Each row below is a small network's average activation on inputs in which a field has the value named, seen along a few directions.
Values that are neighbours, or in one group, have similar rows; names and order tell nothing.
In the rows, zero is written as 500.
Strong random noise was added to every row along 9 fixed directions; ignore it. To show where, here is one row again and again, with new noise each time:
[326, 558, 745, 469, 405, 770, 591, 471, 403, 555, 411, 359, 566, 497, 360,
 487, 379, 471, 389, 432, 459, 540, 373, 389, 395]
[499, 391, 371, 599, 440, 477, 518, 317, 570, 440, 626, 482, 471, 467, 520,
 585, 508, 496, 630, 690, 602, 673, 501, 466, 340]
[681, 395, 373, 447, 326, 241, 421, 465, 504, 599, 326, 441, 259, 361, 462,
 393, 537, 524, 622, 456, 513, 493, 452, 298, 455]
[372, 456, 389, 553, 421, 539, 476,  54, 349, 674, 468, 243, 482, 341, 381,
 529, 459, 575, 641, 291, 581, 644, 337, 221, 337]
[443, 239, 440, 408, 364, 346, 345, 411, 527, 227, 411, 471, 337, 413, 485,
 645, 619, 439, 754, 558, 649, 442, 370, 288, 318]
[488, 537, 553, 397, 557, 491, 430, 337, 413, 617, 457, 448, 436, 479, 414,
 588, 526, 614, 631, 264, 427, 373, 537, 387, 563]
[274, 644, 485, 818, 362, 417, 520, 817, 452, 247, 295, 306, 727, 530, 423,
 392, 551, 275, 335, 562, 564, 695, 133, 579, 390]
[467, 460, 527, 456, 494, 632, 540, 394, 577, 601, 547, 508, 472, 454, 482,
 469, 405, 578, 541, 576, 438, 523, 563, 494, 367]
[448, 628, 556, 891, 384, 645, 624, 552, 522, 649, 328, 352, 627, 411, 475,
 387, 517, 504, 415, 628, 397, 742, 329, 615, 347]
[623, 671, 402, 590, 451, 367, 592, 564, 525, 444, 697, 370, 568, 629, 291,
 443, 519, 527, 539, 474, 531, 575, 598, 570, 704]
[660, 586, 401, 517, 257, 353, 579, 766, 629, 613, 363, 314, 434, 408, 274,
  48, 413, 546, 447, 488, 406, 509, 465, 494, 513]


Field W:
w1: [603, 544, 455, 483, 496, 394, 488, 471, 367, 488, 473, 344, 515, 528, 394,
 556, 637, 635, 648, 280, 559, 431, 470, 429, 733]
w13: [144, 594, 551, 583, 747, 709, 353, 551, 528, 443, 372, 549, 761, 435, 546,
 466, 620, 585, 530, 259, 300, 260, 427, 746, 449]
w9: [444, 437, 291, 466, 564, 323, 381, 461, 639, 260, 662, 475, 525, 533, 402,
 535, 598, 580, 772, 477, 551, 378, 585, 555, 491]
w15: [582, 631, 629, 455, 512, 608, 584, 601, 403, 499, 543, 417, 610, 631, 393,
 488, 539, 573, 439, 323, 460, 410, 564, 526, 783]
w10: [392, 670, 525, 537, 421, 731, 685, 596, 563, 398, 710, 324, 782, 592, 251,
 227, 446, 550, 389, 454, 495, 497, 510, 649, 652]
w2: [733, 610, 540, 839, 396, 410, 607, 640, 467, 508, 454, 459, 494, 562, 500,
 584, 596, 411, 413, 655, 564, 698, 457, 622, 611]
w4: [534, 442, 581, 703, 302, 564, 590, 593, 564, 363, 461, 352, 487, 447, 392,
 526, 567, 423, 556, 702, 583, 598, 364, 490, 399]
w7: [432, 405, 620, 627, 408, 651, 461, 516, 483, 334, 371, 392, 583, 437, 482,
 541, 685, 521, 596, 509, 530, 444, 351, 468, 500]
w3: [709, 537, 419, 653, 424, 233, 452, 513, 359, 514, 449, 591, 447, 524, 667,
 567, 662, 353, 408, 523, 602, 645, 480, 462, 673]
w8: [642, 531, 454, 495, 508, 429, 456, 322, 427, 557, 460, 369, 414, 412, 373,
 554, 635, 590, 637, 173, 557, 352, 540, 388, 696]
w12: [584, 427, 591, 456, 295, 496, 491, 335, 287, 545, 351, 378, 343, 396, 401,
 533, 568, 375, 469, 307, 638, 503, 379, 177, 569]
w6: [511, 487, 594, 419, 500, 595, 565, 597, 365, 690, 347, 585, 492, 514, 699,
 422, 345, 391, 211, 554, 478, 625, 411, 424, 483]
w5: [572, 396, 767, 577, 524, 795, 608, 558, 644, 661, 384, 620, 441, 400, 624,
 542, 489, 533, 415, 733, 390, 490, 536, 635, 350]
w14: [344, 264, 626, 337, 484, 605, 426, 426, 625, 298, 540, 553, 426, 458, 492,
 629, 538, 553, 733, 616, 508, 328, 545, 447, 322]
w11: [515, 311, 550, 428, 462, 554, 523, 372, 546, 299, 682, 578, 366, 565, 547,
 748, 492, 432, 606, 735, 634, 551, 562, 435, 400]
W is arranged as a line.
- Name the neighbours of w2, in listed order. => w4, w5
- Name the neighbours of w3, in listed order. => w13, w10
- Name the neighbours of w14, in listed order. => w9
- Name the neighbours of w15, in listed order. => w7, w6
- What is the length, in steps, of the shortest route from w11 to w1? => 12
